A small network was trained on invented records. Each row is its activation on one of them, seen along a few directions.
Each row is followed by the record's values for the fields H, C, S, L, V, Z, K, E.
Not every record has every field; a missing one is left out.
Other fields move the rows too, some of them a lot.
Random noise pushes rows far along 14 fixed directions. That doesn't count. These rows show it; they differ only by the noise:
[  83   64 -234  336 -358  -55  116 -202   42 -226   37  -98 -156 -145
 -282  494  -51 -433  -41  131 -211  187  166 -143 -150 -186  287 -138
  -32 -323 -199  189  131 -312]
[   1  -95  -16 -238 -716  278  530  -62  153  389 -227  106 -360  149
   57  606  397  308   -1   86   33 -194  -84  284 -173  254 -446 -363
   19  -73  -50 -245  -24 -128]
[  15   93 -219  227 -316  128  291  -77  -28 -254  128   85 -283  184
 -145  299 -212  -41    0   60 -261  194 -162 -232    1  176 -232  -95
  141 -189 -522 -184 -131 -375]
[  90 -179 -230  233 -103 -124 -111 -517 -146 -117   77  -12 -327 -341
  333  -27   46 -137  214 -117    8 -387  109  145  -23 -329  479  364
 -266  119 -243  -14   78   -7]
[  77 -162  -82  151   60 -166 -439   83 -167 -177  328   49 -307  222
 -203 -570  -75   60  381 -334  -89    6  159 -247  -69  201  340  -79
 -229  261 -181  -14  -46  118]
[-185  117   -4  346  115 -583 -361 -409   83  320  328   -1  130    0
  587 -352   46   23   14  -77  389 -328   93  283  145 -460  339  142
  -95   83   91    6  631 -153]
[ 315 -323 -407  307 -159  176  325 -569 -177 -203 -186  -36 -561 -218
  199  638  -14 -161  208  157 -182 -159   37 -113   54  -59   78  237
  149  -46 -383 -118   16 -371]
[  53 -289   74  144  334  -18  -88  151  129 -178  -68   19  425  300
  135 -152  155 -161    0  -90   29  156 -257 -273 -174  346 -323  231
  217   86  321 -111 -299   10]
[ -13    7  188   47 -134 -354 -358  102   63  -73 -115   94  288 -177
  114 -388 -159 -112   95 -263 -146  -77  -62  -15  -96  -94  108  302
 -479 -132   67  261   98  192]
[-476  403 -188 -289 -147  117  -53 -120  169  113  504 -261  314  346
 -149 -339  238   88 -363  177  285   69  127  165  118  -26  189 -224
  619  187  -71  -75  100  257]
[-214  288  -19 -120 -239   71 -450   20  -39  -86  121 -150  420   26
   40 -527 -247  -86   26  178 -435 -261 -319   73  292  150   39  246
    1   25 -130  154  -93  -56]
[ 204   56  159  220  110   10  353  103   68 -188  139 -161 -488   19
  -16  286 -149  -54  -49  -89  -59  318   24 -275 -363 -366   25  -55
 -206 -130 -191   10 -111 -137]
[-273  159 -107  -83  181  109  142 -199 -137 -105  389  169 -237   -1
 -188 -254   54  180 -149 -181  288   50  -43  -51  -81 -313  -56 -164
  416   71 -315 -227   85   57]
[ 128  111  -78 -231  443  103 -102   41  -41 -190  -89 -182   57  -94
 -343   38   -6   59 -247  223  263  196  306   38  192  -46  141 -200
  422  144  130  200   21  291]
[ 376 -174  -27 -114  222   52   30  -37  -18 -324 -252  296 -260 -318
  -40  -21   40   84  126 -194  165 -256  -63   51 -143 -138 -496  -45
 -356 -150  137 -114 -148  -18]
[ 142 -475 -170  239  -52  237   63 -530 -200  171   99 -302 -521  116
  540    3  122  -73  519   26 -382 -379 -215 -336  -70 -101  122  452
  231  221 -143 -149  135 -405]

[ -93  -18 -340 -630 -278  452  204 -338  105    9 -164 -354  201 -231
 -203  226  542  -91 -291  262  238 -114  388  270  -60  -95  355  105
  355  135  187  117 -119  666]  {H: h4, C: c1, S: s1, L: l2, V: v1, Z: z2, K: k2, E: e1}
[-224  145  277 -234  139  199  241  -16 -202  117 -102   -7  -85 -275
   60   84 -129  114 -209   44  -41   48 -265   83   -3 -384   27  269
  141   83 -212  120  -91  227]  {H: h1, C: c1, S: s2, L: l1, V: v2, Z: z2, K: k1, E: e2}
[ 471 -150  187   23  436  -19  125  357   80 -157 -271  -10 -182  239
  433   87 -223  415   22    8  146   93  -21   55  144  438 -318  221
 -406  298  -12 -262 -554  187]  {H: h4, C: c2, S: s1, L: l2, V: v1, Z: z1, K: k2, E: e1}
[ 211  109   26   53  226  -66 -173 -120 -109 -154 -143 -211  -52 -331
 -117  203 -259  -74  -67  233   90    2  147   69  224 -281  179   40
   95   26  -23  304  155   31]  {H: h2, C: c1, S: s2, L: l1, V: v2, Z: z2, K: k2, E: e2}
[-204   48  504 -162  163  139  130  349   -3  195 -262   42  450   15
  -63  233  108  112 -394   76   65  232 -402   92 -226  113 -259  -11
  308   92  280  147 -177  135]  {H: h2, C: c1, S: s2, L: l1, V: v2, Z: z2, K: k2, E: e2}
[ 143  -43   89   83 -337 -249   57  144   -5  187 -247  360 -239  -90
 -307  346   -2  -24  137 -115  -48  108   91  -10 -172  -49 -199 -408
 -532 -401   90  183  319 -204]  {H: h1, C: c1, S: s2, L: l1, V: v1, Z: z2, K: k1, E: e2}
[ 250 -218  164 -270  267   67  277   15   34  333 -348 -136 -352  -93
  328  324  167  432  -32   52  319  -81  301  203  116  -65  -58  -52
  215  249  203  -15  182  277]  {H: h3, C: c2, S: s2, L: l1, V: v2, Z: z2, K: k1, E: e2}
[ 267 -406   33  159 -100 -127 -442  317  213  -43  299 -230  -31  678
 -102 -407  303 -113  489 -273   17   41  144 -310 -383  598   76 -176
 -423  328  389  -72 -316  109]  {H: h2, C: c1, S: s2, L: l2, V: v2, Z: z2, K: k2, E: e2}
[-286  291  381   45   91  -17   71   75 -232  268   11  -79  -22  -44
   31   80 -387  299 -247  109 -146  246 -244  -47  147 -172  111   42
  469   89 -353  183  305  -84]  {H: h2, C: c2, S: s1, L: l1, V: v2, Z: z1, K: k2}
[-142  -37  -14   29  169   32  -38   51  -94 -181 -112  328  291 -236
 -164   57  167 -104 -214  -47  170    0  -76  271  -45  145   34  -70
   47   72   92  -90 -320  126]  {H: h4, C: c2, S: s1, L: l1, V: v1, Z: z1, K: k1, E: e2}
[ 128 -477   19  466  -81   46  -86 -368 -135  212 -216 -390   -7  -72
  356  461  132 -382  285  231 -341 -148 -124 -184  -68   39  413  385
  339  183  140  200  161 -359]  {H: h3, C: c2, S: s2, L: l1, V: v2, Z: z1, K: k2, E: e2}
[-340  163 -171  119 -398 -204 -359 -225   61  198  393 -132  185   98
 -180 -326  114 -354  148   -9 -115 -124  101  -54  -18 -248  414  -93
  -16 -143   49  174  420 -123]  {H: h4, C: c1, S: s1, L: l2, V: v2, Z: z2, K: k1, E: e1}
[-158  112  109  249 -222 -335  276  255  260  -85  342  -64 -179  299
 -146  -29 -168 -175  -38 -359   62  659  263 -370 -348 -232  242  -30
 -327 -165 -318    8  -81  277]  {H: h1, C: c2, S: s2, L: l1, V: v1, Z: z1, K: k1}
[ -42    9  164  708 -105 -388 -183  294    7  178  283  164  -16  419
 -191  308   44 -160   23  -30  -26  263  -67  -31 -244  324  288 -503
 -291   10   64   -3   37 -541]  {H: h3, C: c1, S: s2, L: l2, V: v2, Z: z2, K: k2, E: e1}
[-172 -290   23  208  213   62   61 -158 -139  235  104   89  -12  105
  210   86  384 -101   48  -32  136  -79 -176   79 -183   63  199  107
  112  288  145 -203 -178  -91]  {H: h1, C: c1, S: s1, L: l2, V: v1, Z: z1, K: k1, E: e2}
[  93  -29  268 -471   53  274   51  233   29  287 -680   61  403  -97
  -59  260   98  239 -149  319  -60 -123 -309  189  194  326 -713 -124
  328 -104  485  178   38   -1]  {H: h3, C: c1, S: s1, L: l1, V: v2, Z: z1, K: k1, E: e2}
[-196   87   33  207   96 -368   51  144  168  -44  100  294  408  240
  152 -127  -95  -28 -169 -184  241  313  -65  -59   16  152 -214   92
  -17 -137  -37 -162   15   38]  {H: h1, C: c1, S: s1, L: l2, V: v1, Z: z2, K: k1, E: e2}
[-159  322   -2 -133 -312  298  196  -96  133   18  294 -263 -114  -95
 -104   25   85 -175 -139  142 -214 -133 -122   19 -224 -469  -57 -226
   67 -250  -10   48  100 -306]  {H: h3, C: c2, S: s2, L: l1, V: v2, Z: z1, K: k1, E: e2}
[ 241   13  -89 -107   79  -94 -170 -130    2 -160   55 -108 -178  154
  198 -398 -383  236  245  -79  -27  -71  -19 -270  242  -18 -364  255
  -55   -2 -204   -8  210   11]  {H: h2, C: c1, S: s1, L: l1, V: v2, Z: z2, K: k2, E: e2}
[-152  -54  281 -109 -147  239  492   29  -68  130 -182   11 -155 -147
  169  325  -64  204 -132  -70 -103   79 -280  -27 -137 -121 -197  235
  293   38 -254 -100 -132   93]  {H: h2, C: c1, S: s1, L: l1, V: v2, Z: z2, K: k2, E: e1}
[ -30 -343  -12 -163 -155  157  196  -98 -114   48 -336  143  -81 -288
  -83  231  285   12   33 -194   -9  -53   82   48 -200  106  186  133
  118   93   -1   14 -108  322]  {H: h2, C: c2, S: s1, L: l2, V: v2, Z: z1, K: k1}
[-204  539   36 -241 -215  113 -167  103  123 -162  -44 -242  540 -325
 -182   18 -105 -214 -459  396 -139  -88  -19  439  203 -141  249  -14
   20 -106   35  317 -170  146]  {H: h3, C: c2, S: s2, L: l1, V: v2, Z: z1, K: k1, E: e2}
[  -6 -193  269   32  217 -278  142   23   94  294 -173  179   95   63
  468   -2  173  251  -13 -250  385   11  -63   82 -172  -51 -180  213
 -146   87  201 -110  113  234]  {H: h4, C: c1, S: s2, L: l2, V: v1, Z: z2, K: k1}
[ -14   42   44  216  235  195 -166  163  -52   36  366 -266  -71  459
  342 -107   71  130    9  261  -46 -209 -250  306  159  479  303   16
  -81  658  -69 -303 -708 -161]  {H: h3, C: c2, S: s2, L: l2, V: v2, Z: z1, K: k1, E: e1}
[-103 -251 -348 -320 -285   28  -13 -173  116  176  133  202 -201  110
 -427 -384  366  -23  374 -347  187  -80  433 -290 -103  -88 -271 -488
  271 -259  210 -133  570   72]  {H: h1, C: c2, S: s2, L: l2, V: v1, Z: z1, K: k1}
[-337  -25  -10 -262  115  133 -453 -128 -705  151  -49  482 -130 -403
 -452 -610 -260  467  200 -221 -215 -273  -79   -6  408   79  165 -178
  604  197 -374   96  525   42]  {H: h2, C: c2, S: s1, L: l1, V: v1, Z: z1, K: k2, E: e1}
[ -90 -204  216  163   -1  155  -38  -65 -330  394 -164  199 -278 -234
 -143  345  222   55  197   59  -28 -307 -252  240  -60    7   46 -351
  211  167  107    0   89 -371]  {H: h2, C: c2, S: s2, L: l2, V: v2, Z: z1, K: k1, E: e2}
[ 145  227  -94  132 -164 -100 -286   -6  252   93  455 -360  -50  204
  -49   15  393 -156  -41  224  261 -231  321  382 -245 -117  458 -500
 -556   99  418   30   -4 -151]  {H: h4, C: c1, S: s1, L: l2, V: v1, Z: z2, K: k2, E: e2}
[ 258 -116 -145  305  202   -4 -203   63  175 -331  396 -352 -110  287
 -150 -226   69 -394  221  -35 -165  129  136 -450 -266  -26  100 -167
  -49  -55  249  -12  -74 -311]  {H: h3, C: c2, S: s1, L: l1, V: v2, Z: z1, K: k1}
[ -71   64  -78   41 -150 -131  131 -285   59   93  -29  168  -96 -395
   78  198  133  -69 -110  -91  207 -233  179  278  -78 -453  135 -141
  -76 -221   32   26  395 -138]  {H: h2, C: c2, S: s2, L: l2, V: v2, Z: z1, K: k1, E: e1}
[ 416   44  181 -173  318  -56 -230  157 -121 -200 -453   40  -56 -435
 -195  -12 -360   52  120   41  -76 -100  -28  -28  168 -172 -291   14
 -309 -208  161  363  121   34]  {H: h3, C: c1, S: s2, L: l2, V: v2, Z: z2, K: k1, E: e2}
[  19   93  196 -286   92   47 -131  246   22  143  -71 -291    7  -98
 -103 -276  -98  -12   50   28 -258  118  225 -183   -7 -236  273   16
  -43  -68  188  331  222  209]  {H: h4, C: c2, S: s2, L: l2, V: v1, Z: z1, K: k1, E: e2}
[-142  112  173   70  127   44   63   68 -266  225   51  181 -303   26
  -12  115 -102  396  -48   22  123  -25 -140  244  174  123   57 -233
  207  291 -307 -145  -42  -84]  {H: h2, C: c2, S: s1, L: l2, V: v2, Z: z1, K: k1, E: e2}
[-129   67   27 -236 -148 -208 -233  306   23  -44  -70  185  135  -45
 -592 -302  -52  -31   11 -256   80  315  349  -56   -6   65  178 -265
 -191  -92   31  253   65  514]  {H: h1, C: c2, S: s1, L: l1, V: v1, Z: z1, K: k1, E: e1}
[ -16  265 -263 -251 -327   85  519  -99  363  -12  171 -236 -232  212
  280  135  -10  217 -213   85  203  109  400  125  156  -87  -48   12
   25  -74 -336 -290  -44  274]  {H: h4, C: c2, S: s1, L: l2, V: v1, Z: z1, K: k1, E: e1}

Which values does each new row have?
[  37  -55    2  -96  279 -109 -157    9  -69  136   96  282  -53  101
 -125 -362   71  274  111 -199  214  -44   42 -191  -46  -58 -375 -320
  172 -132  226  -87  519 -200]  {H: h2, C: c1, S: s2, L: l2, V: v1, Z: z2, K: k2, E: e2}
[ -29  -16 -270 -189 -442 -141 -180  -70  219 -115  176  -21   17  122
 -106 -446  124   15  170 -272   72 -126  311  -11  -17  123   71  -57
 -191  -38  -54  -54   97  324]  {H: h3, C: c2, S: s1, L: l1, V: v2, Z: z1, K: k1, E: e1}
[ 220 -120 -498  -96 -100    5  470 -563  500   32  -40 -357  113  352
  742  424  398   26 -213  296  501 -144  253  146  119   36 -252  367
  235    8  139 -323   67  102]  {H: h3, C: c1, S: s2, L: l2, V: v2, Z: z2, K: k1, E: e1}
[-205 -171  111  416 -387 -439   99 -207    0  436  -99  495   -7  -72
  616  321  200  183   34 -187  237 -381 -189  551   -9  100   70   87
 -328   79  -99 -272  159 -215]  {H: h3, C: c1, S: s2, L: l1, V: v2, Z: z2, K: k1, E: e1}
[ -98  245  643 -116 -204   -3 -317  427 -349  524 -378    0  -15 -455
 -279  105 -269   97   75  151 -561 -138 -279  256   26 -164  326 -187
 -445  -81  124  636  221 -129]  {H: h3, C: c1, S: s1, L: l2, V: v1, Z: z2, K: k1, E: e2}
[-123 -340  214 -312   93  187  141   92 -254   39 -123  307 -222  -83
 -152 -275  110  354  128 -477   31   70 -152 -277 -292   53 -231  132
  290  174 -127 -109  -24  388]  {H: h2, C: c1, S: s2, L: l1, V: v2, Z: z2, K: k2, E: e2}
[   0  -94 -131 -106  162  -82  269  181   35 -445 -199  590  166 -230
 -471  215  215   51 -352 -337  495  376  287  106 -233  223 -164 -271
   43 -133    2 -181 -274  477]  {H: h4, C: c1, S: s1, L: l1, V: v1, Z: z2, K: k1, E: e2}
[ -92 -134 -351  310  203  -22 -344 -514 -141  -90  181 -212  310  -85
  -90    8  175 -507   24  222    8  -62   90 -162   60 -141  479  122
  570   46  180  180  339 -279]  {H: h2, C: c1, S: s1, L: l2, V: v2, Z: z2, K: k2, E: e2}
[-158  206  -49 -116  -71  163  348 -205 -169   32  124   58 -470 -224
  270  -69 -337  251   16  -56 -102 -102  -35   59  247 -363   -7  210
   78   -8 -628 -206   52   -8]  {H: h1, C: c2, S: s1, L: l2, V: v1, Z: z1, K: k1, E: e2}
[ -38 -181   15  192  -15   47    5  -51  -73 -229  -51  141  163 -119
    8  131  114 -138  -83 -130  -16  -10 -240    7 -236  172   -8  178
   44   82  -42 -105 -307   -8]  {H: h2, C: c2, S: s1, L: l1, V: v2, Z: z2, K: k2}
[  78  -15   18  319 -107 -152 -108 -141   92   74  176 -171 -185  -78
  -18  131   95 -298  157   10   39 -130   54   32 -173 -340  155 -242
 -179  -98  164  108  217 -347]  {H: h3, C: c2, S: s2, L: l1, V: v2, Z: z1, K: k1, E: e2}
[-272 -141  173  289 -115   51 -148  102 -192  343  153  -70   94  270
  135  -23   95 -204  185   76 -433  -14 -353  -80 -114  222  415  181
 -101  239    8   44 -209 -243]  {H: h1, C: c1, S: s2, L: l2, V: v1, Z: z2, K: k1, E: e1}
[ 157  -20  436  -44 -142  -29  246  463  198  369 -143 -344 -171  313
  235  182 -160  109  125   20 -342  323   44 -272 -168   58  -50   23
 -297  -85  141  195   71    5]  {H: h1, C: c1, S: s1, L: l2, V: v1, Z: z2, K: k1, E: e2}
[ 235 -423   72  170  191  139   59 -231   30  454 -100 -420 -229    9
  381  398  480 -189  237  242  -47 -324   51   -9 -213 -222  272  -11
  156  159  608   79  269 -388]  {H: h3, C: c1, S: s2, L: l2, V: v2, Z: z2, K: k1, E: e1}
[ -43 -190  174  384 -122  148  221  111  -31 -106 -180 -182  178  -35
  -90  586   -1 -496  -54  132 -414  287 -351 -238 -284  110  157  251
  135  -51  -11  168 -414 -182]  {H: h3, C: c1, S: s2, L: l1, V: v2, Z: z2, K: k1, E: e1}
[-124   28 -206  135 -326    0 -136 -302 -196   96  307   59 -360  -32
  142 -315 -134   89  323 -107 -243 -315   -5  -46  134 -102  194   40
  -42   11 -414 -178  299 -304]  {H: h4, C: c2, S: s1, L: l2, V: v1, Z: z1, K: k2, E: e2}
[  20 -268  448 -349 -243  325   82  -55 -191  591 -250 -402 -393  -72
  422  -34   43  342  372  -18 -370 -357 -272  -78 -128 -146   55  418
   21  315   -2  179  128  168]  {H: h2, C: c1, S: s2, L: l2, V: v2, Z: z2, K: k2, E: e2}
